A small network was shown many inputs. Here are its activations along a few directions, one row for each input.
In each table, some parts of the input vary, and every possible input appears once, in random order.
Descriptions start from the smaller parts, as in this example, which fits no table here: line(6) and (point or ring(9) or (values(3) and ring(8))).
Shared parts are said once, and a part with two or three values counts as separate values.
In the rows, zero is written as 128.

Other details of the inputs shift rows strongly along two fixed directions, in all tables alike. That doesn't count.

Table:
r1: [189 155 114  89 121  95 121 103 110  60 122]
r2: [151 140 169 127 130 217 148 120 128  94  64]
r3: [ 90 132 104 178 133  77 119 121 106 153 162]
r4: [ 99  90 179 153 133 164 117 141 161 142 137]
r5: [165 180  90 103 125 104 150  91 110 104 106]
r6: [105 122 101 134 140  55 122 123 148 161 172]
r7: [145 150 159 108 119 220 163 141 133 109  69]
r8: [ 92 138  88 165 126  69 121 127 127 163 151]
r9: [178 171 133  95 136  94 131  99  98  91 132]
r10: [ 98  92 179 145 128 166 133 165 151 156 140]
r11: [159 159 193  79 142 188 147 113 135 104  82]
r12: [ 96  64 142 104 138 181  97 156 137 199 130]
r13: [ 97 139  97 162 128  74 121 122 112 148 144]
r14: [201 131  75  55 132 105  87  89  82  97 120]
r15: [167 163 102 124 116 125 145 116  72  74 126]
r16: [175 170 136  98 135 100 130  96  94  88 139]
r17: [105 128 109 139 136  55 112 131 141 159 172]
r18: [ 91  79 150 105 156 170  90 132 140 214 126]
r19: [165 180 109 121 131 107 141  96  82  93 110]
r20: [109 108 109 140 115  68 116 152 126 137 178]
r21: [ 95 109 147 158 125 183 131 143 167 149  95]
r22: [192 154  97  81 127  95 134  99 128  68 122]
r23: [103 103 170 125 128 172 138 166 167 153 129]
r24: [ 94  93 181 148 127 169 132 161 147 153 150]
r25: [ 83  97 157 180 131 179 126 140 146 147 117]
r26: [111 105  93 133 122  67 128 148 146 148 178]
r27: [ 82 101 157 172 125 181 141 164 136 160 118]
r28: [146 145 151 102 119 219 172 133 145 115  68]
r29: [168 154 141  97 123 207 159 106 147  89  55]
r30: [114 107 100 145 125  65 103 137 151 135 167]
r31: [ 95 118  86 168 110  82 123 149 110 141 157]
r32: [167 136 120 117 124  92 116 113 116  86 140]
r33: [ 97 112  86 176 116  79 109 132 125 133 146]
Description of these inputs: values(3) and (point or (values(2) and line(5))).
Q: The inputs of r8 and r7 match in every part but the values(3) part. If r5 is changed in the same way as r8 into r7, which row does it become?
A: r28
Q: List by row number the other rows that have the values(3) part in common with r2.
A: r1, r4, r14, r21, r22, r25, r29, r30, r32, r33
Q: Change only the values(3) part in r3. List by row number the other rows that result.
A: r15, r25
Q: Change only the line(5) part in r10. List by row number the other rows that result.
A: r20, r23, r24, r26
Q: Change only the values(2) part in r6. List by row number the other rows that result.
A: r5
